These are the activations of a small neural network, seen along a few directions. Each row is one input.
Each table varies a few parts of the input and shows all the possible inputs, shuffled.
A made-up example of a description, with smaller parts first: values(3) and (point or ring(11) or (line(4) and ring(5))).
Shared parts are said once, and a part with two or three values counts as separate values.
(in the rows, 128 means zero)

Other details of the inputs vary at random and push rows far along two fixed directions, the same in every table; ignore that.

Rows:
x1: [118 126 146  93 107 114 159 122 100 138  86 154 163 124]
x2: [142 139 130 141 133 135 101 122 154 122 150 121 116 112]
x3: [121 132  77 196 174 133  91 154 142 141 180  96 114 169]
x4: [113 119 137 127 111 140 139 120 113 124 123 139 155 124]
x5: [155 135 133 153 127 136  80 121 182 117 179 116 107  98]
x6: [117 131 130 102 128 122 144 127 105 134  96 128 128 135]
x7: [124 128 148  78 117 124 165 122  99 124  72 153 127 125]
x8: [113 133  81 166 174 127 119 155 117 137 143 118 119 194]
x9: [146 134 140 137 117 135 109 125 150 119 154 117 114  90]
x10: [133 127 130 107 129 126 139 123 123 129 115 134 121 130]
x11: [109 119  80 202 161 142  90 146 146 132 189 108 149 171]
x12: [150 130 127 168 131 133  82 126 178 118 184 108 106 104]
x13: [135 130 138 103 123 129 149 117 109 129  98 145 120 133]
x14: [138 129 159  89 106 128 134 110 133 124 105 142 119  94]
x15: [134 125 149 122 101 117 132 119 141 125 132 140 153  92]
x16: [132 129 118 141 134 126 129 133 126 128 144 117 115 139]
x17: [ 83 126 103 114 151 112 175 141  59 163  71 155 168 199]
x18: [159 129 123 166 132 133  89 126 178 113 186 108 107 105]
x19: [123 133 125 138 136 130 129 126 120 132 120 124 119 134]
x20: [144 131 144 136 113 130 109 121 154 119 155 118 110  96]
x21: [158 128 128 166 132 134  89 130 181 113 184 106 108 106]
x22: [146 123 155 105 104 126 136 118 144 115 122 127 118  91]
x23: [135 125 147 113 108 125 128 118 140 123 126 125 115  97]
x24: [122 135 120 144 137 128 123 133 124 131 138 114 119 135]
x25: [130 130 147 107 111 125 138 117 128 123 111 126 122  99]
x26: [121 130 146  79 118 129 159 118  94 136  71 148 129 119]
x27: [118 130  83 205 164 122  94 151 148 143 188 112 148 169]
x28: [139 127 144 100 114 123 135 126 132 113 112 133 122 107]
x29: [ 86 129  74 154 176 119 158 164  68 150 108 120 125 226]
x30: [151 130 134 148 124 131 107 131 162 115 169 109 111 108]
x31: [132 117 160  96  90 138 129 107 137 111 117 145 158  83]
x32: [128 115 155 113  93 138 129 110 140 112 129 139 154  84]
x33: [150 125 162  87 100 126 137 115 140 114 111 133 122  90]
x34: [150 137 136 137 126 139  99 122 158 121 152 124 115  96]
x35: [ 88 123  76 146 171 116 155 162  80 147 108 117 126 212]
x36: [ 79 128  78 165 167 112 155 159  69 165 116 130 160 221]
x37: [133 127 145 106 111 128 137 121 126 126 112 128 121  96]
x38: [127 126 151  76 116 125 166 119 100 130  73 148 127 128]
x39: [121 128 141  83 117 125 156 124  94 135  77 139 130 123]
x40: [113 119 132 116 118 139 132 119 122 126 119 144 159 126]
x41: [132 124 132 147 119 147 100 118 156 116 160 134 150 110]
x42: [163 133 134 152 129 137  86 126 185 111 181 114 110 101]
x43: [120 129  75 195 176 128 100 159 141 131 175 102 113 183]
x44: [136 134 157  90 110 129 135 109 131 122 102 139 124  91]
x45: [144 123 144 111 109 124 135 118 140 118 128 126 116  98]
x46: [ 89 131  94 142 159 117 158 144  71 162  93 149 162 207]
x47: [118 126 131 101 125 121 142 127 107 136  98 131 124 139]
x48: [127 124 141  81 115 120 162 120  98 130  81 140 126 130]
Each input here is: ring(6) and (values(2) or line(6)).
- The inputs of x28 and x29 match in every part but the ring(6) part. If x1 is changed in the same way as x28 into x29, which row does it become? => x36
- A walk changes only the line(6) part. It starts at x28 and steps to x33. List the rest of the walk in order. => x48, x47, x6, x39
- Change only the values(2) part in x31. List by row number the other rows that result. => x1

Rows:
x49: [122 130 127 143 127 133 129 120 122 137 136 125 131 129]
x50: [119 123 121 139 121 128 129 133 123 124 133 120 132 127]
x51: [124 127 122 130 138 133 115 126 130 134 127 131 138 129]
x52: [128 126 125 138 121 118 131 132 123 136 139 124 135 130]
x53: [133 125 121 130 135 132 122 125 133 128 132 139 136 138]
x54: [129 125 129 146 129 131 134 125 127 125 134 132 132 135]
x55: [132 124 122 130 136 131 122 126 134 128 129 138 137 138]
x56: [129 125 128 145 128 131 135 124 125 125 136 133 131 135]
x57: [143 137 126 134 139 134 134 130 121 124 127 114  98 133]
x58: [126 132 127 148 130 127 131 127 125 129 132 133 135 128]
x59: [129 130 119 132 134 129 120 128 134 128 127 138 138 134]
x60: [128 133 128 145 127 126 132 123 124 136 137 131 134 131]
x61: [128 120 122 129 128 122 134 135 134 127 137 126 137 135]
x62: [129 136 130 139 129 132 123 126 127 137 135 137 134 137]
x63: [124 130 124 123 135 118 121 134 132 130 134 128 142 132]
x64: [126 130 130 147 132 125 131 127 124 131 133 131 135 128]
x65: [165 133 192  51  83 132 148  92 137 108  76 159  98  44]
x66: [122 118 121 127 127 129 131 132 132 127 136 121 135 133]
x67: [120 130 120 119 129 125 119 127 130 136 137 122 139 132]
x68: [131 130 119 120 139 119 134 140 132 129 130 114  98 128]
x69: [125 126 124 141 124 119 130 137 124 129 134 126 136 127]
x70: [124 125 125 131 131 117 130 138 132 133 134 123 141 128]
x71: [170 132 196  48  75 129 159 101 135 103  79 139 104  45]
x72: [123 131 121 124 133 119 121 134 133 129 132 130 142 132]
x73: [119 123 124 129 130 124 127 135 130 133 133 118 139 126]
x74: [140 137 119 110 143 126 124 137 130 124 128 111 106 136]
x75: [119 122 126 139 125 125 127 134 121 130 134 119 134 125]
x76: [127 135 130 143 131 132 122 131 128 130 129 139 135 133]
x77: [146 136 119 119 146 134 121 131 130 128 122 120 104 136]
x78: [125 124 127 141 126 118 130 136 123 130 135 124 136 127]
x79: [127 122 121 129 135 138 118 124 133 128 129 133 135 135]
x80: [175 134 179 134  81 136  99  98 194  90 168 134 123  29]
x81: [127 134 132 142 133 131 122 130 127 131 130 137 135 134]
x82: [138 131 122 122 143 124 118 126 136 132 118 121  97 139]
x83: [117 129 118 122 130 128 119 131 132 124 132 124 138 131]
x84: [120 130 126 146 130 134 127 125 123 130 131 127 133 126]
x85: [122 117 124 137 122 130 131 131 123 125 138 121 130 131]
x86: [124 126 120 132 127 120 132 137 134 126 133 125 139 130]
x87: [124 127 122 132 129 119 130 138 133 132 132 125 141 128]
x88: [143 140 127 129 141 139 125 133 124 125 124 120  99 138]
x89: [123 131 119 124 131 121 123 133 134 124 133 129 141 134]
x90: [132 129 121 129 133 120 134 139 122 126 131 114  93 127]
x91: [132 132 121 129 133 127 120 124 132 140 132 137 139 134]
x92: [127 122 120 128 134 138 119 123 131 129 131 134 134 136]
x93: [135 133 129 137 136 124 131 125 128 129 123 115  91 136]
x94: [121 123 121 120 132 130 120 130 133 124 134 124 138 136]
x95: [136 136 131 132 138 129 122 128 131 129 120 121  92 141]
x96: [125 125 123 141 122 121 132 136 125 123 135 125 134 129]
x97: [118 124 119 130 126 127 129 135 132 127 132 120 137 128]
x98: [130 131 121 133 136 128 118 128 133 133 127 139 140 132]
x99: [124 133 129 137 128 139 120 123 125 137 134 131 131 134]
x100: [123 123 127 143 128 137 131 121 124 125 135 128 129 133]
x101: [127 125 122 121 132 123 124 131 134 124 137 130 139 138]
x102: [126 129 120 127 133 134 116 122 129 140 131 131 136 132]
x103: [127 127 122 129 126 117 131 133 132 139 138 123 140 131]
x104: [124 126 129 138 129 143 123 125 126 126 133 134 129 138]
x105: [122 124 124 136 120 125 128 129 121 136 139 118 132 128]
x106: [121 133 128 141 131 139 119 128 126 130 128 133 133 131]
x107: [126 132 122 121 130 118 122 129 132 136 138 128 141 135]
x108: [121 131 131 140 133 138 119 128 125 131 130 131 133 131]
x109: [128 119 125 138 122 123 134 133 124 124 139 126 132 134]
x110: [169 134 180 126  82 149  88  99 194  91 163 135 121  32]
x111: [124 129 119 131 136 135 115 126 131 133 126 133 138 129]
x112: [121 125 121 127 126 124 128 131 130 139 137 118 137 129]
x113: [119 124 123 140 123 126 127 134 122 129 133 120 134 125]
x114: [127 134 128 142 129 134 124 130 128 125 130 138 133 135]
x115: [119 129 124 146 127 135 129 124 124 124 131 127 131 128]
x116: [121 118 122 128 128 129 130 133 133 127 134 120 136 132]
x117: [118 129 120 122 132 126 117 132 131 129 132 124 140 129]
x118: [130 135 118 112 143 120 124 137 132 127 130 118  99 131]
x119: [128 119 126 139 123 123 134 134 126 124 137 125 133 134]
x120: [123 128 117 130 134 136 117 125 131 128 126 132 136 131]
x121: [120 128 129 146 131 132 128 124 122 131 132 125 133 126]
x122: [132 132 123 113 140 115 121 132 137 129 124 112  99 139]
x123: [ 96 134 145  55 128 125 215 124  26 150   4 170 109 171]
x124: [123 123 128 144 129 137 131 122 125 125 133 127 130 132]
x125: [127 120 123 130 129 122 133 136 135 127 135 125 138 134]
x126: [163 126 201  60  67 119 157  94 133 106  78 141  93  47]
x127: [119 124 121 130 128 125 127 136 131 132 131 120 139 126]
x128: [121 123 120 119 131 130 121 129 132 125 136 125 137 136]
x129: [130 130 124 132 138 126 118 128 132 134 128 137 140 132]
x130: [126 125 123 122 133 123 124 132 135 124 135 130 140 138]
x131: [124 126 130 138 130 143 122 126 128 125 131 133 130 137]
x132: [142 131 123 128 133 126 133 139 120 124 129 107  99 132]
x133: [130 128 131 140 131 136 125 128 130 125 132 139 132 140]
x134: [130 128 130 139 130 136 126 127 129 126 134 139 131 140]
x135: [118 128 123 121 135 125 117 131 130 131 133 122 140 129]
x136: [ 95 131 143  61 126 120 224 121  23 149   6 164 108 167]
x137: [133 128 124 121 136 114 130 135 137 132 124 107  97 136]
x138: [122 117 125 137 123 130 131 132 124 124 136 120 131 131]
- The inputs of x87 and x58 match in every part but one. If x61 is changed in the same way as x87 into x58, which row does it become? => x56
- The inputs of x49 and x102 match in every part but one. If x115 is changed in the same way as x49 into x102, which row does it become? => x120
- Describe the family of inputs behind these rows. => ring(6) and (values(3) or (values(2) and line(6)))
- Change only the values(2) part in x110. List by row number the other rows that result. => x114
- Change only the values(3) part in x65. List by row number the other rows that result. => x77, x82
- Change only the values(3) part in x136. List by row number the other rows that result. => x57, x93
- A walk changes only the line(6) part. It starts at x99 and steps to x108. List the rest of the walk in order. => x106, x110, x131, x104
